These are the activations of a small neural network, seen along a few directions. Each row is one input.
Each table varies a few parts of the input and shows all the possible inputs, shuffled.
A made-up example of a description, with smaller parts first: line(4) and (point or line(9) or (values(3) and ring(8))).
Shared parts are said once, and a part with two or three values counts as separate values.

Table:
r1: [-15  23 -17  36 -26  23 -39  25  -2   3   1 -18]
r2: [ 10   2 -18  39 -11  18 -36  -6 -15 -25  -5 -40]
r3: [  -7    6   19 -100  -40  -14  -57   -3  -14   15    2    3]
r4: [ 11 -18 -13  10  15   9  22 -19  -1  -7 -17   7]
r5: [  1   6   0  34 -17  16 -17   8   0  18   2 -19]
r6: [  1  20   0 -23  23   4  48  19  26  -7  32  38]
r7: [ 14  -2 -14  23  10   3   5 -19 -17   0 -11 -15]
r8: [-14 -11   8 -16  31  -6  54   3   7 -19  13  26]
r9: [  1  -2  40 -91 -43 -22 -46 -10 -15   8 -10 -12]
r10: [ -4   2  27 -84 -36 -34 -44 -53  -5 -15 -19 -21]
r11: [ -8   1  50 -80 -20 -38 -55 -29 -19 -10 -21 -10]
r12: [  5   4  10 -17  18  -2  59  15  19 -10  23  27]
r13: [ -5  -3   0  35   9  10 -29  -2  -8   4   1 -24]
r14: [ -3  -3  -3  24  21  -5  -1  -2 -12  12  -6 -15]
r15: [ -2 -18  -6   9  29   0  15  -1   6   6 -14   6]
r16: [ -3  10  -6  38 -26  18 -30  20  -5   0  -2 -34]
r17: [  2  10 -13   7  10   7  14  18  19  16  -6  27]
r18: [ -5 -25   1   3  25 -14  31   0   5  -7   6  20]
r19: [ -9   0  -6  40   0  10 -42  10 -11 -14  -3 -39]
r20: [  5 -26  -7   4   9  -6  38 -20   0 -19   5  21]
r21: [ 4  7 -8 -1  9 -7 27 18 20  4 18 39]
r22: [ -5  21 -13  23  -2   2   0  16   1  25  -1   6]
r23: [ -6 -12   0 -14  16   3  62 -18   0 -31  13  28]
r24: [-10  21 -11  32 -16  21 -27  12   4  21   5  -2]
r25: [ 13  -2 -12  34  -2  17 -23 -18 -11  -6  -1 -25]
r26: [  7   7  -3  24  -2  -2   9  11  -3  22  -5 -10]
r27: [ 12  -7  -4   9   7   3  23  14  16  14 -11  11]
r28: [ 11 -11   3   2   6 -12  38  13  15   2  12  24]
- Describe the family of inputs behind these rows. => line(4) and (point or line(6))
- The inputs of r13 and r5 match in every part but the line(4) part. If r19 is changed in the same way as r13 into r5, which row does it become? => r16
- List by row number the other rows that have the line(4) part in common with r2. => r4, r7, r10, r20, r23, r25
- List by row number the other rows that have the line(4) part in common with r3. => r1, r6, r17, r21, r22, r24

Table:
r29: [-11  17 -31  63   9  30  16  34  12   8  37  25]
r30: [ -7  11  47 -50 -53 -21 -82  23  -6  19   6 -34]
r31: [ -5 -19  10 -33  29 -37  76 -11  20   4   0  53]
r32: [ 11  33  20 -96 -85  -8 -46  22  -1  34   4  -8]
r33: [ -5 -14  -3 -92 -12 -16 -67 -78 -35 -24 -28 -29]
r34: [-21  29 -37  54   7  43  15  62   7  21  29  38]
r35: [ -1   3  13 -84 -38 -17 -66 -61 -22 -19 -24 -12]
r36: [ 20 -45  -3  24  38  19  62 -26   1 -55  -3 -13]
r37: [  5   6 -35  93   1  13  -8   8   8  24 -23 -21]
r38: [ 37 -16 -23  93  27   9   1 -25 -36   0 -33 -59]
r39: [  5  23 -17  20  28  11  44  39  34 -15  41  42]
r40: [  0  18  24 -79 -60 -13 -58 -42 -11  -7 -21  -3]
r41: [-16   4 -29  71   2  20  32   5   4 -13  23  -1]
r42: [ 18 -80  11 -32  43 -29  69 -39 -11 -26 -21  39]
r43: [ -4 -12 -18  73  11  19  35 -13  -9 -25  16 -20]
r44: [-20  12  49 -43 -40 -22 -83 -11 -19  -7 -19 -34]
r45: [ 17  22  28 -86 -70 -10 -57 -10   1  18   4  -3]
r46: [  4   8  18 -41  38 -24  74  11  32  30  25  59]
r47: [-24 -18  27 -53  11 -26 -92 -50 -44 -23 -26 -61]
r48: [ -6  40 -21  12  27  24  45  65  28   0  35  52]
r49: [ -9  32  18 -49  34 -10  81  36  29  45  16  63]
r50: [ 22  -5 -27  95  13   8  -6  -7 -14  11 -28 -39]
r51: [  8 -50  12 -32  37 -37  71 -26   4 -12  -8  48]
r52: [  9 -22  -8  26  28   8  59  -7  17 -47   9   4]
r53: [-21  -1  41 -46 -15 -28 -91 -33 -30 -17 -22 -41]
r54: [  0   3 -16  26  21   4  57  12  30 -38  20  18]
r55: [  8  10 -35  82   9  30 -22  35  23  48  -4  -1]
r56: [  9 -26 -11  70  24  28  39 -30 -28 -34   5 -39]
r57: [ -6  20 -40  72   6  47 -23  61  24  64 -12  11]
r58: [-14  18  36 -60 -70 -16 -73  56  -7  35   3 -34]
- The inputs of r43 and r56 match in every part but one. If r50 is changed in the same way as r43 into r56, which row does it become? => r38
- Describe the family of inputs behind these rows. => line(5) and (values(2) or line(4))
- Start at r48 and move only the line(5) part, one step at a time. The first step leads to r39. Which rows follow, in order? => r54, r52, r36
- Start at r37 and move only the line(4) part, one step at a time. The first step leads to r41. Which rows follow, in order? => r54, r31
- List by row number the other rows that have the line(5) part in common with r48. => r32, r34, r49, r57, r58
- Change only the line(5) part in r45. List by row number the other rows that result. => r32, r33, r35, r40

Table:
r59: [-12   3   9 -22 -39 -11 -77 -15 -18  12 -22 -30]
r60: [  1  -2  20 -78 -22 -25 -31 -20   2   1 -13  11]
r61: [ -8   5 -16  38  39   8  60  10  15  -6  17  26]
r62: [  7 -30 -24  55  54   9 100  16  18  -4  18  48]
r63: [   7   -8   40 -118  -36  -36  -49  -43  -18   -6  -18  -18]
r64: [  2  -7 -18  19  42   7  71   4  13   5  14  46]
r65: [ -7   6  27 -57 -24 -25 -47 -18  -5  -6  -9  -4]
r66: [ -7   8  20 -22   0 -11 -12  14   2   5   5  -1]
r67: [-10   4  13 -40 -35  -4 -65 -14 -11  -7  -6 -15]
r68: [ -1 -18 -20  74  52  11  88  20  21 -15  20  28]
r69: [ -8   0  32 -62 -54 -22 -94 -37 -39   3 -30 -53]
r70: [  9 -13 -39  91  44  29  70  22  15 -22  14  14]
r71: [ -7   8   2  -6 -11  10 -32  19  -5   1   7 -13]
r72: [  2   9 -35  56  31  27  40  11   9 -11  13  12]
r73: [ 6  3 -5 -5  0  2 47 13 13  9  7 33]
r74: [ -1   2  47 -96 -38 -37 -64 -39 -25 -13 -15 -30]
r75: [ -2   6   2  12 -10   2 -47  13 -14  24 -10 -26]
r76: [ -2   1  15 -45  -2  -8   3  10   9  12  -5  15]
r77: [ 10  10 -18  52  -9  16  -4  13   3  18  -1 -14]
r78: [  8   8 -31  75  32  23  25   6   6  11  -2  -1]
r79: [ 16 -15 -35 110  44  27  56  18  15   1  -2   2]
r80: [ -9   1  33 -80 -51 -12 -81 -36 -29 -14 -14 -40]
r81: [  7  10 -17  35 -10  21  11  16   9  -2  16  -1]
r82: [-1 11 -1 17  2  1 32 16 14  2 17 12]
- Describe the family of inputs behind these rows. => line(4) and line(6)
- The inputs of r59 and r67 match in every part but the line(4) part. If r69 is changed in the same way as r59 into r67, which row does it become? => r80
- Change only the line(6) part in r66. List by row number the other rows that result. => r61, r65, r68, r74, r82
- Start at r63 and move only the line(6) part, one step at a time. The first step leads to r60. Which rows follow, in order? => r76, r73, r64, r62

Table:
r83: [ -8   5  38 -86 -53 -28 -92 -31 -25   1 -21 -36]
r84: [ 1 -7 -5  7 11  2 21  1  3 -9  5 10]
r85: [  1  -5   6 -25  12 -11  35   4  12   1   6  30]
r86: [ 2 -4 -1 -8 13 -4 28 -6  4 -4  3 15]
r87: [  0   4 -20  53   5  18  -7  13   0  10  -2 -11]
r88: [ -6   9  35 -89 -55 -22 -94 -26 -25   3 -19 -36]
r89: [  2 -10   8 -25  15 -12  37  -1   9   0   4  27]
r90: [-3  4 -6 22  9  7 11 10  4 -1  7  2]
r91: [-1 -3 -5  6  7  5 20  5  7 -8  8 12]
r92: [ 2  1 -2 -8 10 -2 25 -2  8 -3  7 18]
r93: [  5   1 -13  39   4  12   6   7   1   2   0 -10]
r94: [-1  0 -5 23 13  4 12  6  2 -3  4 -1]
r95: [  2   0 -18  55   9  16  -6   9  -2   8  -6 -14]
r96: [  3   5 -13  38   0  14   4  11   2   4   4  -6]
- The inputs of r84 and r91 match in every part but one. If r93 is changed in the same way as r84 into r91, which row does it become? => r96
- Describe the family of inputs behind these rows. => values(2) and (point or line(6))
- Change only the values(2) part in r95. List by row number the other rows that result. => r87
